Each row has a name. After each piece below comes the name of the row it's from, unless a question asks for something else. Each question is about the rows just above it. Places in a row count from 1.

| 102 | 114 | 108 | 126 |  71 | 111 |  66 |  81 | 112 | 130 | 120 |  77 |  80 | 120 | 132 | 115 |  53 |  99 |  77 | 114 |  83 | 137 |  98 | 108 | 119 | 124 |  99 | 145 |  95 | 118 |  93 |  95 | 104 |  98 | 102 | 106 |  56 |  96 |  75 |  59 |  64 | 134 |  81 |  83 |  94 | 113 | 106 | 107 | 108 | 107 |  87 | 101 | 111 |  73 |  88 | 115 | 138 |  87 |  90 |  77 |  87 | 120 | 110 | = R
| 111 | 105 | 112 | 108 |  87 |  98 |  58 |  90 | 108 | 135 | 116 |  81 |  96 | 122 | 142 | 109 |  70 |  98 |  78 |  94 |  83 | 128 |  96 | 122 | 117 | 118 |  90 | 138 | 107 | 124 |  76 |  68 | 102 | 101 |  86 | 108 |  59 |  90 |  79 |  55 |  56 | 117 |  88 |  95 |  71 | 113 | 109 | 103 | 121 | 111 |  98 | 108 | 105 |  81 |  89 | 108 | 146 |  68 |  74 |  82 |  94 | 118 | 115 | = A
| 111 | 105 | 112 | 123 |  87 |  98 |  58 |  90 | 108 | 135 | 116 |  81 |  96 | 122 | 142 | 109 |  70 |  98 |  78 |  94 |  93 | 128 |  96 | 122 | 117 | 118 |  90 | 138 | 107 | 124 |  76 |  68 | 102 | 101 |  86 | 108 |  59 |  90 |  79 |  55 |  56 | 117 |  88 |  95 |  71 | 113 | 109 | 103 | 121 | 111 |  98 | 108 | 105 |  81 |  89 | 108 | 146 |  68 |  74 |  82 |  94 | 118 | 115 | = D
|  70 |  47 |  81 |  87 | 133 |  99 |  84 |  98 |  97 | 101 | 118 | 110 |  82 |  92 |  92 | 119 |  67 |  87 |  79 | 121 |  81 | 101 | 123 | 107 | 116 | 129 |  78 | 125 |  60 |  91 |  98 | 111 |  71 |  79 |  64 | 121 |  69 |  25 | 111 |  90 | 118 | 110 | 143 | 100 | 130 |  65 | 150 | 134 | 123 |  77 | 118 |  87 |  94 | 116 | 100 |  81 |  61 | 108 | 103 |  82 |  47 |  38 |  76 | = S
|  74 |  61 |  93 | 102 | 129 | 112 |  87 |  88 |  89 |  96 | 118 | 102 |  83 |  88 |  86 | 117 |  84 |  87 |  90 | 118 |  86 |  92 | 115 | 113 | 123 | 124 |  68 | 124 |  60 |  90 | 116 | 109 |  87 |  77 |  88 | 105 |  66 |  61 | 111 | 103 | 118 | 103 | 114 | 109 | 107 |  81 | 131 | 119 | 102 | 103 | 113 |  80 |  95 | 111 |  86 |  99 |  75 | 102 | 100 |  73 |  61 |  54 | 105 | = P
|  83 | 100 |  95 |  17 |  32 |  67 |  88 | 142 | 103 | 130 | 118 | 130 | 123 |  93 |  74 |  97 | 104 | 123 |  45 |  78 |  86 |  61 |  71 |  91 |  72 |  99 |  98 |  54 |  76 |  98 | 154 |  80 |  89 |  99 |  84 | 124 |  95 | 116 | 110 | 110 | 119 | 123 | 164 | 127 |  80 | 162 | 125 |  84 | 105 | 116 | 113 |  76 |  46 |  84 | 126 | 152 |  97 |  72 | 114 |  50 |  86 | 132 | 121 | = U
| 105 | 111 | 110 | 120 |  76 | 107 |  63 |  84 | 110 | 132 | 119 |  78 |  85 | 121 | 136 | 114 |  59 |  98 |  76 | 108 |  83 | 134 |  98 | 112 | 118 | 122 |  97 | 143 |  97 | 120 |  89 |  87 | 103 |  99 |  96 | 106 |  57 |  95 |  76 |  58 |  62 | 129 |  84 |  86 |  88 | 114 | 106 | 106 | 111 | 108 |  91 | 104 | 109 |  75 |  89 | 113 | 141 |  81 |  85 |  80 |  89 | 120 | 110 | = V
| 111 | 105 | 112 | 123 |  87 |  98 |  58 |  90 | 108 | 135 | 116 |  81 |  96 | 122 | 142 | 109 |  70 |  98 |  78 |  94 |  93 | 128 |  96 | 122 | 117 | 118 |  90 | 138 | 107 | 124 |  76 |  68 | 102 | 101 |  86 | 108 |  59 |  90 |  79 |  55 |  56 | 117 |  88 |  95 |  71 | 113 | 109 | 103 | 121 | 111 |  98 | 108 | 105 |  81 |  89 | 136 | 105 |  75 | 119 |  66 |  90 | 120 | 130 | = B
|  75 |  64 |  97 | 104 | 128 | 116 |  89 |  85 |  87 |  95 | 119 | 100 |  83 |  88 |  84 | 117 |  87 |  88 |  92 | 117 |  87 |  89 | 114 | 116 | 124 | 123 |  67 | 122 |  62 |  92 | 119 | 110 |  90 |  76 |  94 | 100 |  66 |  69 | 112 | 108 | 117 | 103 | 106 | 110 | 102 |  84 | 127 | 116 |  97 | 111 | 112 |  79 |  94 | 110 |  84 | 103 |  79 | 102 | 100 |  71 |  64 |  57 | 112 | = L
|  90 | 103 |  85 |  46 |  64 |  83 |  96 | 118 | 106 | 127 | 106 | 119 | 112 | 105 |  72 | 117 | 105 |  89 |  79 |  82 |  82 |  81 |  79 |  97 |  86 | 109 | 107 |  62 | 103 |  85 | 113 |  91 |  88 |  95 |  70 |  95 | 100 |  97 | 112 | 102 | 119 | 119 | 118 | 133 |  79 | 159 | 117 |  98 | 127 |  99 | 107 | 106 |  64 |  82 | 119 | 126 | 110 |  76 | 122 |  78 |  91 | 111 | 135 | = W
| 104 |  98 | 102 | 106 |  56 |  96 |  75 |  59 |  64 | 134 |  81 | begins in row and place -> R, 33
How many entries does |  83 | 100 |  95 |  17 |  32 |  67 |  88 | 142 | 103 | 130 | 118 | 130 | 123 |  93 |  74 |  97 | 104 | 123 |  45 |  78 |  86 |  61 |  71 |  91 |  72 |  99 |  98 |  54 |  76 |  98 | 154 |  80 |  89 |  99 |  84 | 124 |  95 | 116 | 110 | 110 | 119 | 123 | 164 | 127 |  80 | 162 | 125 |  84 | 105 | 116 | 113 |  76 |  46 |  84 | 126 | 152 |  97 |  72 | 114 |  50 |  86 | 132 | 121 | have? -> 63
Count the entries of | 102 | 114 | 108 | 126 |  71 | 111 |  66 |  81 | 112 | 130 | 120 |  77 |  80 | 120 | 132 | 115 |  53 |  99 |  77 | 114 |  83 | 137 |  98 | 108 | 119 | 124 |  99 | 145 |  95 | 118 |  93 |  95 | 104 |  98 | 102 | 106 |  56 |  96 |  75 |  59 |  64 | 134 |  81 |  83 |  94 | 113 | 106 | 107 | 108 | 107 |  87 | 101 | 111 |  73 |  88 | 115 | 138 |: -> 57

| 107 | 104 |  99 | 149 | 127 |  96 | 101 | 101 | 104 | 101 |  92 | 103 | 104 |  99 |  98 |  75 | 117 | 109 | 108 |  99 | 100 |  96 | 100 |  96 | 105 | 103 |  99 |  97 |  80 |  94 |  79 | 104 | 105 | 106 |  89 |  89 |  96 |  97 |  90 | 109 |  76 |  96 | 103 | 100 | 102 | 117 | = J
|  91 |  95 | 100 |  20 |  50 |  98 |  98 | 103 | 109 |  98 | 109 |  97 |  95 | 102 | 105 | 123 |  77 |  83 | 133 | 101 | 104 | 107 | 108 | 112 |  93 |  96 | 100 | 102 | 120 | 109 | 136 |  95 |  92 |  91 | 114 | 121 | 107 | 102 | 111 |  90 | 134 | 106 |  97 | 101 | 101 |  84 | = G
| 106 |  92 | 100 |  93 |  30 |  65 |  88 | 128 |  97 |  96 | 106 | 125 | 106 | 101 | 109 |  62 |  95 |  90 | 101 | 101 | 119 |  65 | 140 | 161 |  91 |  96 |  95 | 101 |  91 | 100 | 136 |  98 |  99 | 101 |  95 | 128 | 100 |  96 |  79 | 111 | 105 |  88 | 100 | 105 |  93 | 122 | = N
|  99 |  98 |  98 |  68 |  69 |  92 | 104 | 104 |  98 | 100 |  96 |  97 |  99 | 103 | 104 |  64 | 104 |  85 |  88 | 100 | 103 |  85 | 118 | 104 |  96 | 101 |  99 |  97 |  98 | 103 | 106 | 100 |  98 |  99 | 101 | 108 | 101 |  98 | 104 |  90 | 116 | 100 | 100 |  99 | 108 | 109 | = C
|  89 |  90 | 118 | 101 | 109 |  84 | 120 | 133 |  93 |  96 |  98 | 103 |  98 |  99 | 101 | 141 |  78 |  98 | 143 | 102 | 102 | 106 |  93 | 113 |  95 |  95 | 101 | 105 | 123 | 105 | 124 |  96 |  94 |  94 | 112 | 114 | 105 | 103 | 105 |  98 | 117 | 102 |  97 | 101 |  94 |  80 | = X
| 100 |  94 | 101 |  70 |  49 |  84 |  92 | 113 | 102 |  97 | 107 | 110 | 101 | 101 | 107 |  99 |  89 |  90 | 118 | 101 | 109 |  83 | 120 | 133 |  93 |  96 |  98 | 102 | 106 | 103 | 136 |  98 |  97 |  97 | 103 | 120 | 102 |  99 |  94 | 101 | 115 |  97 |  99 | 103 |  96 | 102 | = T
| 103 |  97 | 101 | 110 |  78 |  87 |  94 | 112 |  99 |  98 | 104 | 112 | 103 | 100 | 103 |  92 |  97 | 100 | 104 | 101 | 108 |  88 | 112 | 128 |  98 |  98 |  98 | 101 |  96 |  99 | 116 | 100 | 101 | 101 |  97 | 110 |  99 |  99 |  89 | 108 |  97 |  94 | 100 | 102 |  94 | 107 | = Y
| 107 | 104 |  99 | 149 | 127 |  96 | 101 | 101 |  94 | 101 |  92 | 103 | 104 |  99 |  98 |  75 | 117 | 109 |  70 |  99 | 100 |  96 | 100 |  96 | 105 | 103 |  99 |  97 |  80 |  94 | 129 |  99 |  98 |  98 | 101 | 115 | 101 | 100 |  90 | 110 | 103 |  94 |  99 | 103 |  91 | 101 | = F
| 101 | 103 |  98 |  97 | 111 |  99 | 111 |  92 |  97 | 103 |  89 |  93 |  99 | 102 |  97 |  70 | 113 |  94 |  71 |  97 |  95 | 103 | 103 |  76 | 104 | 105 | 101 |  96 |  87 |  98 |  80 | 102 | 101 | 103 |  95 |  91 |  99 |  99 | 106 |  92 |  98 | 103 | 102 |  97 | 109 | 111 | = H
| 106 | 101 |  99 | 133 | 108 |  92 | 101 | 105 |  95 | 101 |  94 | 106 | 103 | 100 | 100 |  75 | 111 | 103 |  84 | 101 | 104 |  91 | 103 | 105 | 104 | 102 |  99 |  98 |  86 |  96 |  93 | 103 | 104 | 104 |  94 |  96 |  97 |  98 |  89 | 107 |  86 |  96 | 102 | 101 | 101 | 119 | = Q
asked: | 107 | 104 |  99 | 149 | 127 |  96 | 101 | 101 | 104 | 101 |  92 | 103 | 104 |  99 |  98 |  75 | 117 | 109 | 108 |  99 | 100 |  96 | 100 |  96 | 105 | 103 |  99 |  97 |  80 |  94 |  79 | 104 | 105 | 106 |  89 |  89 |  96 |  97 |  90 | 109 |  76 |  96 | 103 | 100 | 102 | 117 | -> J
asked: | 100 |  96 |  97 |  99 | 103 | 104 |  64 | 104 |  85 |  88 | -> C
asked: | 100 |  94 | 101 |  70 |  49 |  84 |  92 | 113 | 102 |  97 | 107 | 110 | 101 | 101 | 107 |  99 |  89 |  90 | 118 | 101 | 109 |  83 | 120 | 133 |  93 |  96 |  98 | 102 | 106 | 103 | 136 |  98 |  97 |  97 | 103 | 120 | 102 |  99 |  94 | 101 | 115 |  97 |  99 | 103 |  96 | 102 | -> T
Where do |  89 |  90 | 118 | 101 | 109 |  83 | 120 | 133 |  93 |  96 |  98 | appear? -> T
Count the entries of | 107 | 104 |  99 | 149 | 127 |  96 | 101 | 101 | 104 | 101 |  92 | 103 | 104 |  99 |  98 |  75 | 117 | 109 | 108 |  99 | 100 |  96 | 100 |  96 | 105 | 103 |  99 |  97 |  80 |  94 |  79 | 104 | 105 | 106 |  89 |  89 |  96 |  97 |  90 | 109 |  76 |  96 | 103 | 100 | 102 | 117 |: -> 46
How many entries does | 106 |  92 | 100 |  93 |  30 |  65 |  88 | 128 |  97 |  96 | 106 | 125 | 106 | 101 | 109 |  62 |  95 |  90 | 101 | 101 | 119 |  65 | 140 | 161 |  91 |  96 |  95 | 101 |  91 | 100 | 136 |  98 |  99 | 101 |  95 | 128 | 100 |  96 |  79 | 111 | 105 | have? -> 41

| 111 |  51 | 194 |  25 |   7 | : bukor
|  65 | 145 |  77 | 103 | 181 | : Rupur
|  96 | 132 | 150 |  78 | 117 | : Nin
|  95 | 165 |  41 |  82 | 141 | : Mubug
|  88 | 106 | 176 |  11 | 135 | : mem
|  73 | 151 |  52 |  97 | 176 | : noke
|  86 | 100 | 167 |  11 | 145 | : Fiz
|  85 | 150 |  39 |  98 | 147 | : pas
|  99 | 166 |  53 |  81 | 123 | : Lam
|  91 |  33 |  25 | 129 | 105 | : Rez
| 135 | 171 | 150 | 168 | 134 | : Rozab
Count the entries of | 135 | 171 |: -> 2
How many entries does |  96 | 132 | 150 |  78 | 117 | have? -> 5
Row and place of | 151 | in the named rows: -> noke, 2

| 157 | 158 |  48 | 150 | 155 | 160 | 152 |  84 | -> fetok
| 171 | 169 |  38 | 159 | 166 | 172 | 162 |  77 | -> ser
| 187 | 188 |  20 | 175 | 180 | 193 | 180 |  62 | -> zila
| 171 | 168 |  38 | 158 | 167 | 172 | 161 |  78 | -> ninap
| 181 | 177 |  27 | 168 | 167 | 187 | 174 |  42 | -> Gib
Row and place where | 187 | 188 | starts: -> zila, 1
Number of entries in | 187 | 188 |  20 | 175 |: -> 4
How many entries does | 171 | 169 |  38 | have? -> 3
Where does | 181 | 177 |  27 | 168 | 167 | 187 | 174 | start? Give its row and place. -> Gib, 1
Row and place of | 62 | in the named rows: -> zila, 8
Count the entries of | 181 | 177 |  27 | 168 | 167 | 187 | 174 |  42 |: -> 8

| 101 | 148 | 118 | 123 | = molu
| 52 | 62 | 38 | 70 | = lom
| 156 | 157 | 166 |  18 | = bigom
| 157 | 130 | 174 |  90 | = Dakeg
|  30 |  86 | 180 | 173 | = samiz
Number of entries in |  30 |  86 | 180 | 173 |: -> 4
asked: | 157 | 130 | -> Dakeg
| 62 | is at row and place -> lom, 2
How many entries does | 156 | 157 | 166 |  18 | have? -> 4
The row with | 174 |  90 | is -> Dakeg
Where in the named rows is | 118 |? -> molu, 3

